[[-14.5   9.3  -8.0 -32.5  -1.6   3.6 -12.4  31.4 -12.3   7.1]
 [ 18.3  -1.9 -11.2  15.0  -1.6   3.6   1.1  -7.3  30.5  -6.7]
 [  9.0   9.3  11.8  15.9  -1.6   3.6   1.1  44.0  58.0 -20.7]
 [-14.5  14.1   0.2  10.4 -13.4   3.6   5.3  31.4  16.8 -10.6]
 [-14.5   7.1  20.2 -16.4   7.8  -3.1   1.1 -22.6 -52.6   5.9]
 [-14.5   9.3  -8.0  10.4 -15.4   3.7   1.1  31.4  16.8  -6.7]
 [-14.5  15.9   2.9  18.8  -2.2   3.6   5.4  45.6  30.3 -26.3]] -20.7

[[ -9.2   5.9  -3.9  -7.7  -6.9   5.6 -11.0  -2.9   0.5  -6.8 -13.1]
 [ 39.6 -29.8   8.1  28.0  39.9 -30.2  56.1  18.1   0.5  25.2  54.5]
 [ 34.7 -26.7   7.0  24.1  36.0 -27.0  49.4  15.5   0.5  23.3  44.8]
 [ -6.8  -1.9 -11.6 -11.7   6.8   0.7  -7.6   3.2   4.2 -10.5  -9.9]
 [ -4.3  -9.6 -19.2 -13.7  22.3  -5.8  -0.9  10.2   7.8 -14.3  -6.7]
 [ 44.5 -29.8  11.4  32.0  39.9 -31.8  59.4  18.1  -0.6  29.0  57.7]
 [ -4.3  -0.3  -8.3  -7.7   4.8   0.7  -7.6   2.4   2.8  -6.8  -6.7]] 44.8

[[ 58.9  52.1  55.8 -17.9  24.4  48.9 -36.9  31.5 -30.8]
 [ 16.2 -44.2  41.4  53.9  39.9 -41.6 -40.2  30.1 -33.7]
 [ 64.0  64.8 -51.3 -64.6  64.6  51.8 -64.6 -64.8  64.5]
 [  6.9 -43.2  39.5  52.6  36.9 -39.3 -40.5  30.4 -34.6]
 [ -5.6  53.3  -8.6 -48.4  57.8 -22.0 -59.4 -47.9  -1.2]
 [  7.3 -27.4   2.1  55.2 -42.5  12.0  43.4 -30.8  28.7]
 [ 23.7 -26.6  21.8  47.9  25.9 -36.7 -15.2  -4.0  -1.8]
 [  4.2 -45.4  15.2  28.6  26.0 -48.9 -40.4  21.3 -12.6]] 64.5

[[-17.6   1.5 -57.5 -28.5  18.0 -22.5 -28.1 -18.3  -5.8]
 [-16.7 -34.9 -12.1 -26.3  11.5 -32.4  33.2  -8.0  20.0]
 [ 36.3  -1.1   7.7  22.0   3.7  29.2 -13.8 -13.3   4.3]
 [ 20.3  42.4 -15.3  18.7 -14.9  35.6 -64.6 -10.1 -17.8]
 [-10.2 -66.2 -25.8 -25.7   0.6  10.4  16.6 -65.7  51.9]
 [-15.0  -5.4  10.6  20.2  31.1 -37.7  34.7  13.4  27.7]
 [ 24.1  64.6  32.8  34.3   9.5  -5.5  -6.9  64.6 -48.6]
 [ 37.2   4.3  39.2  37.2  10.1  21.4  11.1  14.6  -6.3]] 4.3

[[ 52.6  15.7 -41.2 -46.8   6.3  51.6  31.9 -27.9 -53.2 -11.6]
 [-39.0   8.8  33.0 -32.8  -8.5  39.8 -20.5 -24.3  37.6  -3.9]
 [-48.1 -55.0 -36.5  -0.6  36.1  55.2  48.6  19.0 -19.1 -48.1]
 [ -7.2 -63.5  12.8  62.8 -17.9 -60.3  22.9  58.5 -27.9 -56.0]
 [-27.7 -13.9   8.0  25.5  27.9  14.0  -7.2 -23.9 -27.9 -15.0]
 [ -1.7 -30.2  35.1  -6.2 -27.4  37.1 -12.3 -23.2  37.1 -17.2]] -48.1

[[ 28.6 -47.5  -3.3 -18.4  -4.3  44.0   0.7 -17.5  10.9  29.4  20.2   0.4
   -5.1]
 [-29.0 -38.2 -15.0  -5.3 -30.2  -4.4  46.8  19.8  -9.9  34.8  54.1  21.3
    4.1]
 [ -6.2 -49.8 -12.1 -12.7 -23.1  18.4  32.9   5.3  -1.6  38.6  47.5  15.0
    0.4]
 [-12.0  53.2   8.5  16.9  15.1 -33.9 -18.6   6.5  -5.0 -37.2 -37.2  -8.5
    2.5]
 [-39.4 -22.1 -14.1   1.0 -29.1 -19.8  47.3  26.2 -13.8  25.0  47.8  21.5
    5.9]
 [ 38.3 -66.4  -5.1 -25.3  -6.9  60.1   2.5 -23.4  14.6  41.4  29.5   1.3
   -6.8]] 0.4
---
[[ 58.6  69.2 -39.2  27.9 -11.6]
 [ 54.1  69.2 -26.1  23.7  -8.9]
 [ 59.9  70.4 -27.5  28.9  12.3]] -8.9

[[-58.6 -45.9   1.3  14.3]
 [ 52.6 -34.8 -39.7 -33.0]] -33.0

[[ 45.0  16.5  10.2  19.5 -39.5  24.3  27.4]
 [ 62.7  18.1  11.1  20.2 -53.4  38.0  39.0]] 39.0

[[ -3.1 -21.5  39.8 -18.1]
 [-11.8 -24.0  65.5  -9.5]] -9.5

[[-23.2 -16.2  31.6   0.6   2.7 -13.9 -24.5]
 [  8.0 -50.6 -32.0  57.5 -49.0 -56.3  44.7]
 [ 18.4 -10.7 -43.2 -36.5 -40.7  30.5  36.3]] 44.7

[[ -2.4 -35.4 -37.1  49.5   1.1  -3.1]
 [ 28.3  25.3  23.5 -45.2  55.3 -69.1]] -69.1
---
Input:
array([[ 32.6,  26.1, -52.2,  34.1, -66.1,  20.0],
       [  2.9,  62.4,  -8.4,  38.9, -68.0,  50.1],
       [-49.1,  51.8,  65.5,  23.0,   1.3,  46.1]])
Output: 34.1

Input: array([-27.0, -73.6,  32.8,  57.1,  43.7,  69.8])
Output: 57.1

Input: array([ 20.4,   8.8,  48.4,  68.7,  -4.3, -41.1])
Output: 68.7

Input:
array([[ 28.4,   8.6, -35.7, -29.5,   7.0,  31.5],
       [-23.8,  59.1,  29.5,  23.0,  61.7, -36.9]])
Output: -29.5

Input: array([-59.3, -44.8, -54.5,  34.1,  55.4,   2.7])
Output: 34.1

Input:
array([[ 55.7,   0.9,   5.9,  15.3,   2.2, -26.3],
       [ 47.2,   0.8,   5.0,  13.0,   1.8, -22.3],
       [ 78.6,   1.3,   8.3,  21.6,   3.1, -37.1]])
Output: 15.3

Input:
array([[ 25.7,  13.0,   8.7, -50.5,  32.7,  44.9],
       [ 24.5,  16.4,  11.1, -56.9,  41.3,  45.9],
       [ -8.6, -15.3, -46.2,  25.1,  -9.8, -10.5]])
Output: -50.5

Input:
array([[ 36.8, -27.6,  10.7, -25.5, -22.1,  15.3],
       [ 27.9, -14.5,   2.2,  64.8,   8.0,   5.1]])
Output: -25.5

Input:
array([[-57.2, -79.3, -10.6, -23.9,  73.5,  18.5],
       [  3.6,   4.2,  -2.6,   1.6,   2.4,  -1.1],
       [ -0.5,  -1.8,  -0.2,  -0.8,   2.1,   1.7]])
Output: -23.9
